Each row below holds a small network's activations on one record, seen along a few directions.
Here are examples, each followed by its value of one field, M.
Other fields move the rows too, some of them a lot.
(in the rows, 500 means zero)
Strong random noise was added to every row along 23 fixed directions; ignore it. To show where, here is one row again and again, with new noise each time:
[251 608 370 360 658 467 456 568 652 494 509 373 709 487 576 371 487 410
 492 460 557 674 760 597 466 796 279 564 519 560 486 607 362 384 354 483
 518 480 502 513 576 720]
[446 443 535 431 504 468 511 583 434 378 361 498 459 814 533 431 426 558
 565 358 463 300 425 472 562 347 562 487 485 510 533 556 565 563 560 594
 604 340 688 351 640 507]
[418 279 450 586 573 620 731 515 329 294 526 159 703 334 445 388 432 272
 502 647 470 503 702 796 556 463 421 194 723 515 409 477 798 407 574 425
 449 656 330 445 449 306]
[505 346 809 552 535 363 678 424 487 189 688 779 396 543 381 549 675 275
 563 290 501 574 548 296 382 424 650 519 427 510 591 553 711 381 531 582
 295 426 336 302 324 504]
[410 658 563 337 379 367 364 634 276 587 412 650 431 517 554 455 547 486
 463 334 412 498 444 517 380 538 673 290 593 494 607 350 398 556 593 501
 707 432 376 619 494 437]
[585 425 434 591 466 532 384 634 292 440 510 340 636 470 423 322 434 544
 570 622 464 610 450 509 406 337 360 323 574 586 386 504 495 487 714 619
 504 397 550 695 500 310]
[337 480 231 753 478 354 357 765 614 625 303 530 378 524 323 468 152 546
 476 597 397 455 414 589 505 341 467 443 655 375 418 443 132 413 429 456
 493 490 557 495 347 667]
[623 631 455 333 570 587 527 546 643 574 334 519 556 580 481 519 465 728
 654 518 596 444 551 542 517 572 261 606 415 530 424 568 355 610 395 561
 579 530 762 488 305 562]
[604 501 529 521 418 413 378 723 508 721 317 541 463 557 458 526 366 669
 473 480 395 237 407 619 538 463 489 471 625 382 501 294 436 704 487 414
 487 718 617 569 124 468]
[587 420 541 481 502 683 680 341 618 500 509 428 463 394 559 450 480 533
 493 164 562 515 548 529 639 406 496 512 552 447 437 438 550 642 247 486
 438 536 685 556 340 489]
[153 770 315 689 372 685 372 600 178 452 287 413 511 516 290 462 216 563
 706 658 466 403 408 350 634 394 599 312 407 403 377 524 272 419 540 277
 564 407 507 367 399 425]
[412 285 529 422 484 424 461 419 426 302 477 376 686 513 466 652 587 491
 327 619 353 709 721 565 408 673 353 410 579 482 370 489 443 438 422 446
 464 536 390 669 422 596]
[597 503 399 423 446 706 613 445 565 568 546 296 602 385 506 397 532 440
 443 586 466 643 444 531 543 495 564 546 504 448 421 507 619 719 589 398
 319 803 437 365 450 456]
[641 524 584 314 494 441 772 442 460 372 350 790 444 496 480 441 578 370
 577 338 643 573 501 523 270 634 346 368 712 624 501 564 442 431 309 740
 597 516 386 375 382 515]
[557 314 686 579 361 542 336 567 348 436 203 498 679 501 446 419 483 502
 485 492 440 435 459 485 537 559 454 213 366 481 673 432 505 607 448 294
 523 658 464 416 309 510]
[526 407 649 372 480 408 605 504 595 321 331 681 615 441 536 597 596 513
 563 506 546 419 618 466 575 718 476 470 540 467 792 595 647 434 542 314
 485 515 506 372 717 492]
[462 802 386 586 428 580 505 391 432 523 502 577 326 236 398 708 536 521
 470 818 630 647 484 520 482 547 546 468 498 541 400 611 429 267 409 532
 622 640 274 531 591 551]
[507 564 440 641 362 500 449 876 597 435 507 510 453 274 452 320 385 466
 474 490 557 606 662 605 469 423 405 453 477 619 634 576 445 334 526 492
 506 792 476 595 553 650]
[334 797 154 693 481 545 296 827 464 439 696 506 290 372 463 628 340 580
 661 549 513 413 461 151 445 327 566 871 542 401 483 688 300 240 607 503
 465 635 650 551 772 497]
[641 300 472 797 741 205 556 583 606 365 518 555 345 475 314 531 488 544
 421 516 491 517 622 489 367 405 289 480 653 605 440 530 523 362 495 786
 545 470 635 539 423 408]
[500 624 395 526 222 396 499 547 495 623 398 600 713 546 504 445 365 649
 507 603 615 398 251 341 672 622 525 678 750 418 461 662 558 601 648 458
 264 549 674 516 630 346]
[473 183 600 424 430 316 527 631 502 378 488 601 636 733 404 552 529 449
 448 394 502 561 628 500 393 539 432 332 623 570 453 533 528 580 579 492
 354 462 555 534 363 663]
[499 467 436 725 476 480 314 477 612 655 632 444 580 371 403 641 491 508
 439 747 631 630 420 513 576 461 497 568 412 468 382 624 525 437 487 494
 324 609 478 601 376 626]
[478 393 520 656 329 518 424 664 572 432 467 404 555 386 473 556 368 552
 445 599 514 442 622 490 642 502 339 587 456 549 480 526 431 449 391 387
 356 684 563 660 379 723]
[359 427 434 475 501 293 511 649 594 282 502 503 407 663 531 634 381 644
 498 391 360 370 590 371 575 395 471 809 599 415 457 572 400 409 527 600
 464 308 759 610 637 569]

[627 457 431 706 262 454 328 634 435 671 482 654 538 396 551 407 506 408
 405 327 666 463 303 147 425 587 509 509 511 612 670 571 364 635 462 469
 457 794 554 485 555 538] => m9
[733 322 531 546 275 499 441 772 353 454 472 553 537 559 668 361 474 409
 498 421 455 274 428 508 366 328 449 502 359 618 725 503 340 550 529 671
 757 761 516 528 428 458] => m1
[417 386 314 558 348 634 569 517 464 268 580 498 562 290 563 380 465 249
 586 406 431 671 451 178 440 439 612 572 471 430 677 608 312 413 576 337
 398 511 375 369 799 472] => m7
[473 545 539 577 532 436 250 454 663 458 451 543 735 576 629 329 475 660
 478 429 497 511 463 384 565 700 330 811 494 371 662 634 492 320 337 456
 381 429 693 574 794 483] => m10
[400 427 421 551 272 390 608 539 584 502 471 708 419 479 335 703 411 484
 410 754 457 598 527 643 512 419 675 354 585 426 473 502 355 397 623 332
 440 507 307 515 493 647] => m9
[698 407 571 284 658 398 275 561 494 544 466 462 283 683 496 659 733 567
 458 497 483 576 299 276 353 399 563 518 337 624 473 526 631 766 791 710
 519 350 572 418 718 665] => m7
[510 588 505 402 536 351 564 611 597 426 556 617 539 668 621 314 534 456
 412 430 400 507 546 789 340 484 548 633 533 448 640 572 545 311 488 725
 673 664 422 406 582 410] => m3
[718 468 485 342 614 555 653 758 541 419 344 477 332 301 468 516 434 447
 749 601 514 387 491 580 375 418 269 470 602 593 550 470 485 485 587 601
 512 576 457 433 421 571] => m5
[558 695 551 374 642 713 353 653 353 418 442 319 282 533 373 496 496 737
 550 522 222 494 531 489 378 388 509 478 605 365 382 265 670 560 650 324
 403 635 508 505 526 388] => m8
[607 454 482 433 431 531 787 587 623 501 522 489 356 471 629 264 381 355
 482 482 257 291 545 531 500 471 494 668 606 552 621 219 314 635 520 414
 465 570 355 386 457 524] => m8
[549 532 370 707 505 329 579 536 604 515 533 661 306 409 463 663 444 544
 431 596 554 342 485 351 485 553 483 692 713 515 526 561 435 380 439 547
 484 639 536 481 617 472] => m3
[468 693 587 150 340 573 657 437 534 419 349 519 500 711 631 428 526 608
 509 497 456 518 453 636 653 452 624 642 234 518 505 608 527 598 573 616
 637 383 512 378 625 603] => m5
[576 672 617 494 274 351 748 380 534 408 365 789 502 631 360 535 523 757
 392 446 542 498 520 337 605 649 512 647 519 503 429 582 540 619 502 556
 425 575 671 439 370 343] => m4
[480 422 302 526 586 334 530 607 501 441 672 655 544 439 551 677 537 351
 547 269 684 487 561 343 295 576 421 672 742 435 490 717 428 319 391 718
 518 630 608 536 515 434] => m1
[540 197 495 335 408 465 423 637 416 469 451 480 872 759 621 547 519 377
 647 590 605 381 374 587 445 486 448 437 427 498 592 728 552 559 656 576
 527 513 546 395 503 542] => m6
[604 513 503 344 426 622 742 374 602 563 559 585 292 498 580 383 546 419
 451 339 378 535 422 496 474 416 728 494 579 489 575 346 462 693 521 413
 481 519 394 388 587 493] => m10
[342 584 622 465 433 244 495 440 493 504 260 599 534 530 333 743 535 544
 318 580 632 574 475 545 613 792 496 439 572 462 342 620 665 509 361 536
 366 623 425 390 268 679] => m2
[522 537 568 374 470 245 674 715 541 535 453 702 487 299 535 492 476 537
 648 406 594 391 655 638 544 558 474 332 695 583 721 441 518 467 722 507
 636 277 559 707 516 325] => m6
[301 729 449 593 710 474 473 521 467 275 412 260 379 212 387 434 488 574
 533 473 388 673 582 309 638 486 526 554 328 440 531 566 607 418 640 508
 525 376 568 414 708 323] => m4
[299 848 475 392 480 643 377 522 328 445 503 316 614 555 373 384 510 666
 536 498 510 745 562 340 525 614 455 519 385 535 252 580 559 589 620 462
 375 462 595 526 462 466] => m2

Which value of M does each new row have?
[506 417 595 731 418 561 236 381 426 550 474 346 537 455 541 621 495 569
 384 681 615 493 353 616 719 370 547 428 317 507 468 596 670 380 392 536
 560 491 501 644 644 597] => m8
[466 563 509 674 615 410 361 298 592 463 444 379 450 625 345 552 545 809
 258 439 456 750 497 546 625 368 578 556 297 401 292 635 661 518 428 679
 538 453 767 531 513 438] => m5
[507 595 555 638 613 371 254 718 667 562 328 578 380 513 390 347 374 679
 364 450 356 506 502 678 449 553 397 494 726 353 578 355 581 354 381 419
 386 664 523 534 532 564] => m2
[632 453 462 395 512 514 543 393 476 556 296 487 593 380 602 404 475 410
 486 514 537 509 254 644 479 566 437 444 763 371 521 499 576 495 386 599
 482 530 386 430 586 390] => m4
[524 536 728 479 467 505 490 269 484 581 659 736 481 615 510 493 624 509
 531 347 558 548 406 463 522 430 689 444 419 490 529 413 576 534 497 490
 445 202 452 573 453 449] => m4
[345 537 389 535 721 285 356 645 429 547 329 328 684 309 429 360 492 346
 468 567 560 650 585 492 414 824 259 313 625 595 482 521 505 474 559 553
 515 494 409 460 480 479] => m7
[707 224 589 485 490 630 609 511 544 344 480 467 422 661 494 509 442 629
 577 441 455 377 567 497 506 278 331 485 546 583 444 425 501 561 476 527
 456 335 718 614 534 558] => m1
[786 522 467 374 313 581 767 443 579 711 410 699 106 367 544 725 569 486
 474 448 716 362 404 346 500 478 535 453 508 766 490 436 304 811 391 567
 663 630 503 474 443 743] => m9
[443 489 477 706 523 370 492 508 716 483 571 720 574 511 327 544 532 615
 399 262 602 680 635 523 514 514 641 473 465 312 585 689 588 406 441 412
 432 719 702 442 418 434] => m5
[574 492 330 660 350 559 577 521 537 365 374 347 461 359 445 435 429 680
 311 543 437 623 598 419 597 453 465 509 451 565 502 591 450 551 528 488
 602 740 668 539 751 403] => m3
